A small network was shown many inputs. Here are its activations along a few directions, one row for each input.
Each table varies a few parts of the input and shows all the possible inputs, shuffled.
Descriptions start from the smaller parts, as in this example, which fits no table here: ring(5) and (point or line(11) or (values(2) and line(6))).
Shared parts are said once, and a part with two or three values counts as separate values.

Other details of the inputs vary at random and push rows far along two fixed directions, the same in every table; ignore that.

A family of inputs:
x1: [ 22   4  33  -3  -9 -38  27  -3  34 -23  23]
x2: [-41  20 -55  -1  11  57 -81  12 -65  28 -60]
x3: [  2   0  34  -8 -13 -37  37  -5  20 -32  28]
x4: [ 13   3  45   0  -7 -24  42  -5  24  -8  33]
x5: [ -3  16  45 -29 -52  -4 -54  -6 -63  40 -15]
x6: [ 17  -1  45  -2  -6 -30  29   5  32 -24  24]
x7: [  1  23  42 -18 -50 -11 -61 -10 -59  43 -16]
x8: [-12  -4 -51  12  53  50  17  11  28 -20 -20]
x9: [-12  -4 -57  -2  47  49  23  18  24 -20 -16]
x10: [  6  13  53 -12 -43  -3 -68   2 -60  30 -16]
x11: [ -6  -3 -50  19  53  56  19   5  20 -14 -12]
x12: [  1   1  43   4  -6 -36  32  -1  23 -30  28]
x13: [ 25  -2  37  -7 -12 -25  37  -6  22 -21  32]
x14: [  6 -27   6  14 -27 -62  25 -12  33 -10  31]
x15: [ 18 -24   9  10 -29 -49  37 -16  33  11  34]
x16: [-16   1 -49  14  51  56  29   0  20  -3 -11]
x17: [ -1  17  41 -24 -44 -13 -56  -8 -66  44 -16]
x18: [-28  -2 -52  19  53  44  21   4  19 -26 -15]
x19: [ -9 -31 -85  19  33  24  13  11  36   2 -13]
x20: [ 28 -28   8  14 -25 -50  24 -13  35   1  36]
x21: [ 12  19  42 -13 -47 -11 -71  -6 -59  32 -17]
x22: [  5   1  31  -3  -5 -47  35  -7  18 -27  28]
x23: [-26  11 -53 -15  17  60 -79  20 -63  34 -63]
x24: [ -3  -2 -60  10  56  45  23  10  14  -9  -7]
Description of these inputs: line(4) and (point or ring(5)).
The inputs of x16 and x8 match in every part but the line(4) part. If x17 is changed in the same way as x16 into x8, which row does it become? -> x23
A walk changes only the line(4) part. It starts at x7 and steps to x21. List the rest of the walk in order. -> x1, x2

A family of inputs:
x25: [-19   9 -31  -7   9  41 -13   3 -23  20 -20]
x26: [  9 -10 -23  12  30  20  38   3  41  -5   9]
x27: [ -4  19  32 -17 -38  -8 -39  -6 -48  35 -11]
x28: [ 10  -2  38   2 -19 -25  23 -11   5   6  27]
x29: [ -7 -12 -32   1  30   1  36  10  33 -25   5]
x30: [ -5  -9 -34   5  31   0  36   8  33 -26   4]
x31: [ -5   0  27  -7 -22 -43  15  -4  11 -11  18]
x32: [ 13   0  37   7 -18 -26  23 -14   5   5  27]
x33: [ -3  28  72  -9  10 -16  15   6   8 -58   9]
x34: [-10   4 -29 -13  16  38 -16  11 -22  21 -22]
x35: [  8 -10 -36  14  31   2  27   6  36 -27   9]
x36: [-15 -11 -36   8   6  28 -35   7  -8   8 -30]
x37: [ 28  -4  35  -6 -20 -20  14  -3  12  -3  23]
x38: [-23  -2 -39  14  13  22 -28  -2 -23  10 -21]
x39: [ 14  -9  30   8 -21 -41   4  -6  22  -9  13]
x40: [-16  -9 -36   7  10  25 -35  10  -7  12 -30]
x41: [-13  -3  27  -2 -43 -18 -53  -8 -45  20 -12]
x42: [-13  -1 -37  10  30   0  38  -1  31 -24   9]
x43: [  6  12  32 -22 -33  -7 -42  -2 -48  31 -14]
x44: [ -3 -10 -24  16  27  22  47  -5  28  -8  17]
x45: [  5   6 -33   0  16  40 -25   7 -20  19 -19]
x46: [  2  -7  29  11 -20 -43  12 -11   9 -10  21]
x47: [  0   3 -30   6  15  40 -26   0 -14  24 -23]
x48: [ -7   2 -26   2  29  17  50   2  29  -7  13]
x49: [ 23  -7  38   0 -23 -20  13 -10  18   3  19]
x50: [  1   2 -30  -4  14  41 -24  14 -17  21 -20]
x51: [-11  -4 -38  11  12  24 -36   3 -10  10 -29]
x52: [ -9   2 -30 -12  12  42 -16   7 -23  17 -23]
x53: [ -1 -10  30   6 -21 -42  12  -8   9  -8  22]
x54: [  4  -2  23 -11 -42 -16 -60   4 -38  14 -16]
x55: [  7  -9  27 -11 -21 -39  13  -3  11 -18  15]
x56: [-15  -2 -35  10  27   0  39   3  33 -23   7]
x57: [ 15   2  35   6 -15 -27  22 -19   3   4  28]
x58: [ -6  45  80 -25 -10  20 -46   5 -56  -8 -21]
x59: [ 16  -9  27  -3 -19 -40   5   4  17 -15  18]
x60: [-17   7  24 -16 -44 -20 -50  -4 -44  17 -17]
x61: [ 11  11  32  -7 -16 -28  25 -14   5   1  24]
x62: [ 17  -4 -27  10  32  19  39   7  35 -12  13]
x63: [-16   1 -40  -5  16  21 -28   7 -21   4 -27]
x64: [ -5   8 -32  -9  18  37 -18   4 -25  19 -21]
x65: [ 12  -7 -24  17  30  20  39   0  41  -6   8]
x66: [ 20  -7  26   2 -18 -41   6   1  17 -16  18]
Describe the family of inputs behind these rows. -> values(2) and (point or (line(4) and ring(5)))
The inputs of x32 and x46 match in every part but the values(2) part. If x47 is changed in the same way as x32 into x46, which row does it become? -> x51
The inputs of x58 and x33 match in every part but the values(2) part. If x37 is changed in the same way as x58 into x33, which row does it become? -> x54
A walk changes only the ring(5) part. It starts at x37 and steps to x52. List the rest of the walk in order. -> x25, x44, x49
